Each row below holds a small network's activations on one input, seen along a few directions.
Each table varies a few parts of the input and shows all the possible inputs, shuffled.
Descriptions start from the smaller parts, as in this example, which fits no table here: one of 6 places along a line, together with either a single point or one of 9 places along a line or (one of 2 separate values, together with one of 5 places around a ring).
Shared parts are said once, and a part with two or three values counts as separate values.

Other details of the inputs shift rows strongly along three fixed directions, in all tables alike. That doesn't count.
These rows show it; all are for the same input, with only those details redrawn:
[-38  -5 -31  -4 -73 -10  36  42  36   6  -3]
[ 20  41  63  46  94  -8 -37 -20 -52 -11  17]
[-80  41  35   9  -8   1 -56 -24 -71  95 107]
[ -2   1 -17 -33  33  -8 -20  69 -56 -49  35]
[ 61  -4  -3  32  30 -18  53  44  54 -98 -90]
[  83   36   77  110   88  -18   38  -45   58  -60 -106]
[-39  -4 -31  -5 -73 -10  36  42  35   7   0]

Rows:
R1: [ -66   -8  -50   -6 -104   20   34   30  -11   19   -7]
R2: [  71  -10  -13   43   15   14   46   43   41 -101 -115]
R3: [   4   13   36   36  -32   14  -26 -102   36   40  -24]
R4: [ 25 -37 -11 -88  51  -3 -18  26 -26 -43  39]
R5: [-50  39  40  63 -29 -12  30 -59  11  54  -5]
R6: [  4   5 -45  20 -63  28  41  26  49   6 -33]
R7: [-28 -27 -32 -69 -65 -18  17  -7  54   4  -2]
R8: [-54 -21 -43 -34 -41 -19  50  20  36  28 -36]
R9: [ -5  47  25  72   2  -4  13 -48  56  61  -1]
R10: [-22 -31 -40 -56 -77  17   4 -12  39   5 -23]
R11: [ 44   0 -47 -28  34  17 -15  71 -66 -13  21]
R12: [ 31 -45 -27 -45  18  14 -54  33 -52 -59  23]
R13: [ 14 -18  43  47 -18  29   3 -85  41  63 -14]
R14: [ -2   0 -18 -33  33  -8 -20  69 -56 -48  34]
R15: [-91  18  15 -12   9  22 -58 -47 -94 124  60]
R16: [ 42   4  63  22  88 -18 -60 -56 -32 -16  31]
R17: [ 17  41  17  61  -2 -17  41 -40  41  77   1]
R18: [ -9 -54 -25 -38 -64  -7  34   8  58  19  15]
R19: [ 32 -42 -22 -80  36  31 -29  24 -42 -42  19]
R20: [ 39  22  58   2  87 -20 -65 -71 -30 -22  23]
Q: What is each input in this table made of?
A: one of 2 separate values, together with either a single point or one of 4 places along a line or one of 5 places around a ring
Q: Changing only the choice among 2 separate values turns R2 into R14. The same change can be made to R12. Which row results?
A: R16
Q: Change only the place on the ring of 5 in R16. List by row number the other rows that result.
A: R4, R7, R18, R20
Q: Change only the place on the line of 4 in R6. List by row number the other rows that result.
A: R1, R2, R11

Rows:
R21: [ 26 -21 -10 -41  36 -11 -16  25  -9 -48  10]
R22: [ 13   4 -11 -19  31 -15 -13  50 -35 -43  34]
R23: [ 26  12  42  14  63  -6 -24 -45   1  -8   7]
R24: [ 37  11  39  23  64  18 -34 -51 -28  -6 -11]
R25: [ -8 -40 -44 -32 -68  12  22  18  27  -4 -22]
R26: [-33  22  19  52 -32   1  20 -42  27  26 -55]
R27: [ 26 -16  -6 -47  34  -7 -16  28 -10 -49  10]
R28: [-51  29   4   8  -6  19 -32  -9 -58  90  64]
R29: [-64  -6 -40 -58 -35 -10  -5  62 -46  26  84]
R30: [-19  19  21  63 -37  11  24 -25  31  32 -33]
R31: [ 40  16  41  26  64  17 -29 -57 -24 -10 -15]
R32: [-26 -16 -44  -4 -57  13  44  52  21   0 -24]
R33: [-13  22  28  50 -31 -17  38 -25  51  22 -19]
R34: [  9 -13  17  33 -32  11  21 -53  43  29 -44]
R35: [ -7 -29 -42 -38 -70  18  23  20  31  -5 -24]
R36: [ 25 -25  -8 -41  36 -13 -16  25 -13 -46  11]
R37: [-44  32   1  13 -15  17 -43 -12 -56  84  68]
R38: [-16 -12 -46   1 -71  11  27  50  24  -7 -16]
R39: [ 37   0  51  22  68 -13 -18 -45   1 -10  -7]
R40: [ -1  24   8  44 -29 -19  33 -24  54  35 -12]
R41: [ 69 -28 -13   6  18   8  31   6  43 -77 -89]
R42: [ 24 -17 -11 -43  35  -8 -16  25  -9 -47  11]
R43: [ -5   4  -7 -30  39 -25  -8  38 -35 -57   3]
R44: [-45  28  10   0  -3 -11 -15  -9 -30  74  69]
Q: What is each input in this table made of?
A: one of 2 separate values, together with either a single point or one of 5 places around a ring or one of 6 places along a line
Q: Changing only the choice among 2 separate values turns R26 into R43. The same change can be made to R34. Which row results?
A: R39
Q: Change only the place on the line of 6 in R25. List by row number the other rows that result.
A: R24, R31, R34, R35, R41
